Each row below holds a small network's activations on one input, seen along a few directions.
Each table varies a few parts of the input and shows all the possible inputs, shuffled.
A made-up example of a description, with smaller parts first: one of 3 separate values, together with either a single point or one of 11 places around a ring or (one of 6 places along a line, together with one of 8 places around a ring).
Shared parts are said once, and a part with two or three values counts as separate values.

Other details of the inputs shift rows strongly along two fixed directions, in all tables alike. That doesn't count.

Table:
row 1: .05 -.16 -.14 -.03 -.06 .27 -.45 -.37 .42 -.22 .53 -.46
row 2: .09 -.10 -.22 .04 .10 -.06 -.43 -.42 .28 .01 .39 .01
row 3: .00 .22 .26 -.10 -.05 .33 .46 .37 -.14 .18 -.28 -.04
row 4: -.02 -.08 -.10 -.20 .01 -.33 .21 .02 -.08 -.01 .00 .24
row 5: -.17 .14 .71 .09 .17 .56 -.66 .15 -.12 -.25 .09 -.76
row 6: -.08 .07 -.29 .09 -.17 -.27 .33 -.03 -.03 .15 -.21 .49
row 7: -.06 .00 .04 .07 -.06 .16 .25 .07 -.07 .12 -.17 -.03
row 8: -.14 -.09 .17 -.01 .09 .01 -.33 -.18 .08 -.17 .16 -.25
row 9: -.16 .11 .36 -.08 .04 .09 .18 .18 -.24 .05 -.34 .05
row 10: .04 -.26 -.46 .00 .06 .01 -.58 -.61 .41 -.04 .44 .11
row 11: .07 -.11 -.15 -.18 .00 -.29 .01 .08 -.10 -.09 -.04 .16
row 12: .22 -.13 -.49 .04 -.13 -.04 -.10 -.19 .32 -.15 .30 -.04
row 13: -.04 -.10 .09 .01 .08 .01 -.42 -.09 .04 -.23 .08 -.26
row 14: .13 -.01 -.46 .18 -.21 -.43 .65 .02 .03 .23 -.15 .46
row 15: .00 -.18 -.45 -.22 -.12 -.44 .34 -.06 -.04 .04 -.13 .63
row 16: .11 .07 .05 .17 -.04 .02 .30 .26 -.16 .06 -.20 -.06
row 17: .16 .25 .32 .03 .20 .11 .07 .33 -.26 .20 -.21 .02
row 18: -.19 .34 .77 .09 .09 .28 .16 .48 -.35 .11 -.27 -.27
Description of these inputs: one of 3 separate values, together with either a single point or one of 5 places along a line.
Question: Changing only the choice among 3 separate values turns row 7 into row 14. The same change can be made to row 10. Which row results?
Answer: row 2
Question: Which other rows does row 4 become when the place on the line of 5 takes its other values? List them by row number.
Answer: row 1, row 8, row 14, row 18
Question: Which other rows does row 12 become when the choice among 3 separate values takes its other values? List them by row number.
Answer: row 1, row 3

Table:
row 19: .04 .26 .42 .01 -.09 .31 .42 .54 -.22 -.03 -.19 -.35
row 20: .21 -.14 -.40 .22 .06 .19 -.89 -.52 .52 -.26 .59 -.47
row 21: -.11 -.19 -.70 .05 -.17 -.61 .03 -.36 .06 -.04 .01 .63
row 22: .00 -.45 -.25 -.09 .11 -.19 -.88 -.54 .27 -.42 .58 -.32
row 23: .30 -.09 -.72 -.03 .00 -.37 .02 -.29 .27 .15 .13 .63
row 24: .13 -.25 -.13 -.14 .10 .07 -.26 -.19 .16 -.03 .35 -.10
row 25: -.16 .06 .15 .09 .14 -.17 -.30 -.21 -.04 -.01 .03 .10
row 26: -.07 .16 .43 .10 -.11 .34 .53 .41 -.19 .03 -.39 -.29
row 27: .13 .03 -.69 .37 -.18 -.39 .12 -.38 .36 .21 .16 .42
row 28: -.17 .00 .37 .20 .00 .69 -.61 -.12 .10 -.18 .27 -.78
row 29: .10 .10 -.11 -.27 -.14 -.20 .76 .36 -.17 .20 -.27 .47
row 30: .01 -.32 -.74 -.17 -.23 -.31 .29 -.44 .33 .01 .06 .46
row 31: .16 .22 -.01 .03 .09 -.50 .40 .36 -.34 .20 -.47 .61
row 32: -.16 .01 -.04 -.12 -.10 -.44 .67 .26 -.28 .05 -.54 .45
row 33: -.15 .16 .54 -.25 .02 -.07 .30 .56 -.42 -.07 -.36 -.07
row 34: -.14 .31 .82 -.01 .25 .50 .00 .27 -.22 .30 -.18 -.17
row 35: .12 .20 .61 .13 .13 .43 .15 .55 -.28 .07 -.11 -.56
row 36: -.26 -.09 .47 -.13 .15 .75 -.76 -.26 .07 -.16 .34 -.65
Question: Changing only one part turns row 33 into row 25. The same change can be made to row 29. Which row results?
Answer: row 34
Question: Describe the family of inputs behind these rows.
Answer: one of 3 separate values, together with one of 6 places around a ring
Question: Which other rows does row 31 become when the choice among 3 separate values takes its other values? List them by row number.
Answer: row 20, row 23
Question: Which other rows does row 30 become when the choice among 3 separate values takes its other values? List them by row number.
Answer: row 26, row 32
